Each row has a name. Each question is about the rows just above it.

gepe: +0.06 +1.59 +0.25 -0.58 +1.37 -1.67 +0.32 -1.78 -3.85 +1.13 -0.68 -0.94
 +1.26 +2.45 +1.56 +0.40 +0.24 -0.93 +0.53 -0.01 +1.09 +0.25 +3.80 +0.12
 -1.30 +0.44 +5.46 +0.28 -0.60 +0.62 +1.25 +0.07 -0.08 -0.15
vir: +0.28 +0.02 +0.43 -0.17 -0.80 -2.10 +0.11 +0.69 +0.12 -0.56 +0.03 -1.79
 +0.15 -0.41 -0.84 -0.38 +0.28 -0.54 +2.37 +0.54 -1.24 +0.20 +1.37 -1.80
 -1.50 -1.62 +1.82 +1.31 +0.55 -0.94 -1.19 -0.16 -0.98 +0.59
liso: +0.66 +0.64 +1.31 +1.35 +4.39 -0.37 -0.44 -1.69 +4.59 +0.65 -0.12 -0.40
 +1.11 +2.09 -1.71 +0.20 +0.18 -0.65 -0.32 -1.59 +0.88 +0.62 -8.75 -0.55
 -0.25 +0.06 -1.53 -1.83 +0.61 +0.15 +0.16 -0.12 -0.02 -0.58
gug: +0.10 +0.13 -0.78 +1.04 -3.78 -0.61 -0.89 +1.19 -1.63 -0.85 +0.17 -0.47
 -1.86 +0.50 +4.20 -0.10 -2.63 -1.80 -0.95 -3.58 -0.46 +0.35 +2.45 -0.85
 -0.33 -2.47 -4.20 -1.78 -1.07 +0.45 -1.08 -1.19 +0.01 +0.49
budev: +0.30 -0.18 -0.14 +1.15 -2.35 -0.87 -0.27 -0.04 +1.80 +0.31 -0.16 -0.10
 +2.30 -2.57 +1.83 -0.71 -2.00 -1.78 +0.06 -0.67 +0.91 +0.23 -1.01 -0.68
 +0.54 -0.84 +1.69 -0.64 +0.94 -0.02 -2.17 -0.98 -0.64 -1.59
Nofe: -0.42 -0.25 -0.35 +1.45 -0.15 +0.11 -0.97 -2.19 -2.03 -1.25 -0.16 +0.40
 -1.22 -0.12 -1.53 +0.86 -0.27 -0.10 +2.95 +1.88 -0.71 +0.00 +1.21 +1.53
 +0.98 +0.07 +1.28 +0.27 +0.09 +1.13 +2.62 +0.32 -0.20 -0.42
san: -0.60 -0.90 +0.09 -0.91 +4.53 +0.00 -1.16 +0.04 -1.18 -0.41 +0.15 -0.35
 +1.93 -0.51 +1.44 -0.11 +0.06 -0.96 +0.45 -1.23 -0.03 -2.25 -2.41 -0.81
 +1.67 +1.03 +2.16 -0.49 +0.07 +0.42 +0.01 -1.98 -0.09 -0.29
delo: +0.21 +0.84 -0.74 +0.18 -6.52 -0.75 +0.61 -1.06 -1.49 -0.12 +0.59 -0.21
 +3.46 +0.56 +0.97 -0.84 -0.81 -2.17 -1.05 -0.57 +0.84 +2.45 +1.34 -0.63
 +0.26 -0.04 -1.20 +1.06 -1.21 +0.15 +0.16 -0.12 -0.03 -0.58
After -0.80 -2.10, its row goes on with -> +0.11 +0.69 +0.12 -0.56 +0.03 -1.79 +0.15 -0.41 -0.84 -0.38 +0.28 -0.54
 +2.37 +0.54 -1.24 +0.20 +1.37 -1.80 -1.50 -1.62 +1.82 +1.31 +0.55 -0.94
 -1.19 -0.16 -0.98 +0.59
The rest of the row after +0.86 -0.27 -0.10 +2.95: -> +1.88 -0.71 +0.00 +1.21 +1.53 +0.98 +0.07 +1.28 +0.27 +0.09 +1.13 +2.62
 +0.32 -0.20 -0.42

gepe: +0.00 +0.52 +2.44 +2.92 +2.07 +0.94 -3.92 +0.93
Nofe: -1.08 +0.52 +1.47 +2.70 +2.05 -0.31 -3.41 -0.33
budev: -0.27 +0.37 +2.97 +2.70 +2.06 +1.61 -2.71 +1.09
delo: +0.39 -0.98 +1.56 +1.21 +0.46 -0.29 +0.13 +0.34
Rubok: +0.05 +0.84 +2.20 +2.70 +2.06 +0.94 -3.92 +1.18
liso: +0.05 +0.84 +2.20 +1.59 +1.88 +0.95 -3.34 +1.18
The rest of the row after +2.07 +0.94 -3.92: -> +0.93
The rest of the row after +0.05 +0.84 +2.20 +2.70 +2.06: -> +0.94 -3.92 +1.18
The rest of the row after +2.70 +2.05: -> -0.31 -3.41 -0.33
The rest of the row after +0.00 +0.52 +2.44 +2.92: -> +2.07 +0.94 -3.92 +0.93

liso: +2.62 +3.46 -5.94 -3.92 +0.75 +4.42 -4.30 -3.37 +3.24 +0.99 -0.83
bev: +0.72 -1.57 +2.54 +1.99 +0.23 -2.77 +0.91 -1.50 -0.45 -1.72 -5.02
gug: +0.72 -1.57 +2.54 +1.99 +0.23 -2.77 +0.91 -1.50 -0.45 +4.98 +1.38
gepe: -1.70 -0.86 +1.29 +0.20 -1.30 -1.48 +0.55 +1.74 -1.23 -0.58 -0.89
Nubeg: +1.97 -2.36 -0.73 +2.84 +1.85 +3.32 -0.48 +4.10 +1.05 +4.99 +1.38
Rubok: -2.96 -2.36 -0.63 -1.12 -2.22 +1.34 +2.09 +6.46 +0.25 +1.24 -0.83
vir: +1.85 -1.06 -0.50 +3.43 -0.38 +0.54 +0.65 -0.08 -1.38 -1.16 +0.34
delo: +1.97 -0.32 -0.73 -1.12 -2.23 +1.34 -0.48 +4.10 +1.05 -0.09 -1.30
Go on from +2.09 +6.46 +0.25 to the end of its row. -> +1.24 -0.83
Go on from +0.75 +4.42 to the end of its row. -> -4.30 -3.37 +3.24 +0.99 -0.83
After -1.12 -2.22 +1.34, its row goes on with -> +2.09 +6.46 +0.25 +1.24 -0.83

san: +0.23 -2.98 -3.47 -3.80
bev: -0.17 +1.52 -3.47 -3.79
vir: +0.83 -8.01 -3.46 -3.80
delo: +0.63 -4.30 +1.35 -2.54
After +1.52 -3.47, its row goes on with -> -3.79
After +0.63 -4.30 +1.35, its row goes on with -> -2.54

budev: -1.90 +4.27 +0.40 +5.33 -2.16 -0.75 -0.29 +2.56
Nubeg: -2.25 -2.65 -0.73 +2.93 -0.13 -4.51 +1.39 -3.85
gug: -1.96 -4.79 -1.02 +1.46 +0.67 -5.09 +1.77 -5.57
liso: -2.35 -3.87 -0.93 +2.58 +0.21 -5.23 +1.70 -5.01
bev: +1.56 -4.03 -0.41 -4.60 +1.94 +0.37 +0.36 -2.57
zur: +2.33 -3.80 -0.27 -5.90 +2.20 +1.59 +0.04 -1.86
Nofe: -3.44 +3.32 +0.04 +7.71 -2.52 -3.44 +0.47 +0.69
The rest of the row after -1.02 +1.46: -> +0.67 -5.09 +1.77 -5.57
After +4.27 +0.40, its row goes on with -> +5.33 -2.16 -0.75 -0.29 +2.56

Rubok: -0.94 +2.12 -4.52 -0.68
vir: -0.94 -0.42 -4.52 +2.17
bev: +0.15 -4.07 -5.55 +1.93
zur: -0.94 -0.42 -4.53 +2.17
gepe: -1.09 -0.42 -4.52 -0.67
Nubeg: -0.94 +2.11 +1.02 +3.34
After -1.09 -0.42, its row goes on with -> -4.52 -0.67
Go on from -0.42 -4.53 to the end of its row. -> +2.17
The rest of the row after +2.11 +1.02: -> +3.34
After -0.94 -0.42 -4.53, its row goes on with -> +2.17
Go on from -0.94 +2.12 to the end of its row. -> -4.52 -0.68
Go on from -0.94 -0.42 -4.52 to the end of its row. -> +2.17
Go on from +0.15 -4.07 to the end of its row. -> -5.55 +1.93

